Each row below holds a small network's activations on one input, seen along a few directions.
In each table, some parts of the input vary, and every possible input appears once, in random order.
Descriptions start from the smaller parts, as in this example, which fits no table here: one of 2 separate values, together with either a single point or one of 11 places along a line or (one of 4 places along a line, together with one of 8 places around a ring).
Shared parts are said once, and a part with two or three values counts as separate values.
(in the rows, 128 means zero)

Other details of the inputs vary at random and push rows far along two fixed directions, the same in every table; ignore that.

Table:
row 1: [107 131 168  78 111 108 134 139 117 147 100 151 144 140 146 140]
row 2: [115  91 130 130 134 134 165 161 110 204 117 127 154 158 143  94]
row 3: [135 158 118 132 123 112  96 126 109  68 126 115 131  99 126 152]
row 4: [167 122  89 179 148 147  88 123 132  66 146  93 100  93 101 142]
row 5: [156 153 140  82 102 119 108 120 147  88  73 165 150 125  94 158]
row 6: [101 100 162  87 117 128 161 164 116 206  86 163 172 163 140 106]
row 7: [147 135 105 170 141 137  94  95 145  60 160  85  76  91 120 160]
row 8: [134  77 105 188 160 151 153 155 124 191 152  99 128 138 134  80]
row 9: [133 116 137 132 128 118 120 144 129 124 138 128 138 118 126 118]
row 10: [124 123  95 177 155 155 153 122 125 131 184  88 102 134 140 107]
row 11: [180 126  87 186 138 144  96 113 146  71 134  89 103 109  86 136]
row 12: [ 86 101 137 112 132 140 188 142 122 206 147 130 141 169 159  82]
row 13: [148 158 138  83 106 106 114 116 139  84  64 167 152 130  99 156]
row 14: [151 136 102 177 138 124  86 115 119  62 153  77 114  92 116 156]
row 15: [137 109 121 172 151 139 117 122 131 130 161  94 102 111 135 117]
row 16: [121 175 146  81 110 110 111 111 130  74 103 153 116 115 131 176]
row 17: [143 107 120 136 143 143 139 147 132 152 130 135 141 123 121 114]
row 18: [167 136  83 179 157 139  96 116 126  61 140  96 107  91 106 145]
row 19: [126 156 159  81 106 110  88 111 128  71  95 145 128 108 125 182]
row 20: [ 98 109 149 119 141 124 172 153 112 215 132 132 141 150 164  83]
row 21: [122 167 157  65 110 102 107 104 142  64  95 165 122 110 118 180]
row 22: [118 158 155  77 103 111  99 102 136  70  98 143 116 116 122 187]
row 23: [105 152 158  60  92 119 108 103 136  70 100 154 135 135 119 178]
row 24: [127 121 101 168 158 150 144 119 133 123 183  94 104 135 134 114]
row 25: [173 121  61 231 174 154 129 126 132 126 168  59  99 126 109  98]
row 26: [108  98 112 170 163 146 180 138 119 208 174  87 108 140 161  77]
row 27: [122 142 131  98  80 122 126 119 127 162  77 181 154 155 111 117]
row 28: [107 108 176  72 116 110 161 163 125 193 110 181 179 146 141  97]
row 29: [113 142 159  88 118  99 135 155 119 142 107 167 163 139 138 127]
row 30: [145 118  84 191 163 151 136 146 114 143 152  92 119 124 135 103]
row 31: [155 152 102 140 138 131  89 126 125  61 117 122 121 105 108 161]
row 32: [151 148  70 206 133 154  82  79 135  81 190  76  60  89 118 152]
row 33: [115 111 160  79  99 112 170 156 119 204  68 164 173 181 131 106]
row 34: [ 99 134 163  62 109 116 152 122 135 125 110 173 146 148 128 134]
row 35: [106 129 164  63 105 128 147 126 143 130 118 172 143 142 125 135]
row 36: [ 93 129 160  63  95 119 149 126 126 130 109 156 145 158 138 145]
row 37: [127  87 124 164 166 150 171 134 138 199 180 105 108 133 146  84]
row 38: [143 101 118 176 158 141 125 130 133 138 172  93  96 109 133 105]
row 39: [ 96 111 174  74 104  97 160 163 106 192  98 165 181 161 153 111]
row 40: [142 120  90 173 152 146 125 136 109 128 140  93 122 120 132 112]
row 41: [104 100 123 141 113 144 155 146 117 231 125 157 154 160 139  79]
row 42: [130 145  85 171 115 158  92  79 133  82 179  95  83 112 109 144]
row 43: [118 175 156  68 111 106 103 113 138  69  99 164 121 119 121 183]
row 44: [108 147 159  63  91 120 105 104 146  69 104 162 132 131 117 170]
row 45: [123 107 117 178 167 141 164 149 115 195 169 100 117 136 163  81]
row 46: [143 112  87 201 164 147 129 109 122 115 187  53  76 112 138 129]
row 47: [117 112 154  97 106 120 164 151 129 199  74 153 168 171 124 105]
row 48: [120 109 141 127 137 130 144 129 143 149 147 128 106 127 134 120]
row 49: [117  97 154 119 149 135 164 149 133 207 144 140 140 136 148  84]
row 50: [108  89 148 134 132 118 157 159 124 199 137 133 159 146 147  84]
row 51: [131 166 154  75 105  90  93 123 128  56  89 166 153 103 116 171]
row 52: [163 163  94 139 118 128  92 111 128  59  97 106 121 113 106 155]
row 53: [132 124 148  97 101 117 130 136 145 144  74 159 156 153 111 126]
row 54: [148 156 124 129 139 116  92 105 134  56 130 122 108  88 119 165]
row 55: [162 133  81 189 153 145 135 129 127 133 135  91 120 136 122 106]
row 56: [145 168 112 140 126 111  90 124 117  50 127 118 124  94 124 165]
row 57: [118 115 136 112 122 137 132 117 142 109 148 131 115 131 119 126]
row 58: [122  98 118 178 176 140 168 153 122 207 176  98 118 137 155  73]
row 59: [116 168 146  84  69 101  79 109 122  86  93 181 150 112 118 171]
row 60: [112 127 134 132 108 129 117 118 125 165 138 148 122 130 141 117]
Each input here is: one of 6 places along a line, together with either a single point or one of 9 places around a ring.
Q: Changing only the place on the line of 6 turns row 8 into row 7. The same change can be made to row 30. Which row results?
A: row 16
Q: Changing only the place on the line of 6 turns row 31 into row 29. The same change can be made to row 6. Which row results?
A: row 14
Q: Start at row 45 and move only the place on the ring of 9, one step at a time. The first step leads to row 20. Which rows follow, in order?
A: row 1, row 19, row 15, row 38, row 49, row 54, row 58
Q: Which other rows agree with row 33 in the place on the line of 6? List them by row number.
A: row 5, row 11, row 13, row 25, row 27, row 47, row 52, row 53, row 55

Table:
row 61: [124 144 115  97  88 121 129 126 116 122  84 147 151 146 124 146]
row 62: [164 123 107 156 142 145 124 125 145 129 123 119 127 123 105 120]
row 63: [100 137 160  89 131 114 146 156 116 177 138 145 149 136 165 108]
row 64: [135  89 112 163 150 168 173 131 140 195 154 106 108 157 123  74]
row 65: [135 122  95 171 127 154 115  89 150 108 174  95 100 135 112 126]
row 66: [109 115 148 112 110 131 111 116 141 126 155 134 112 114 132 146]
row 67: [134 102 121 171 134 134 104 129 129 135 164 123 119 101 122 110]
row 68: [ 91 130 136 110 100 127 167 124 119 182 130 142 141 175 148 108]
row 69: [109 111 133 125 141 136 154 118 150 168 155 133 107 143 137 103]
row 70: [171 194 102 117 115 111  67 105 126  10  79 129 126  95  92 206]
row 71: [128 149  99 175 147 142  84  97 115  65 178  75  87  96 137 163]
row 72: [138  87 146 134 174 128 174 152 141 122 147 102 129 137 121 108]
row 73: [102 138 141  82 112 127 164 134 120 152  87 162 149 161 143 130]
row 74: [117 136 152 109 130 100 140 165 109 164  93 158 163 128 145 120]
row 75: [120 146 173  52 141  96 143 150 122  72  77 141 155 136 131 166]
row 76: [150 118 137 147 135 128 121 146 139 140 125 133 121 103 117 119]
row 77: [170 111  92 193 133 141  95 119 129 107 139  91 110  98 101 118]
row 78: [144 121 104 172 132 122 117 142 104 141 126 101 142 126 138 111]
row 79: [110 139 144 106 109 103 108 144  99 128 119 155 154 120 147 133]
row 80: [102 130 111 157 152 140 164 122 126 157 161  97 100 133 158 108]
row 81: [129 137 159  95 128 113 106 116 136 102 127 160 122 106 126 149]
row 82: [132 137 130  82  85 135 111 112 144 113  80 167 144 145  93 143]
Q: What do these inputs look like to the network?
A: one of 2 separate values, together with either a single point or one of 10 places around a ring
Q: Changing only the choice among 2 separate values turns row 77 into row 78. The same change can be made to row 62. Which row results?
A: row 70
Q: Change only the choice among 2 separate values in row 79. List by row number the other rows that result.
A: row 67
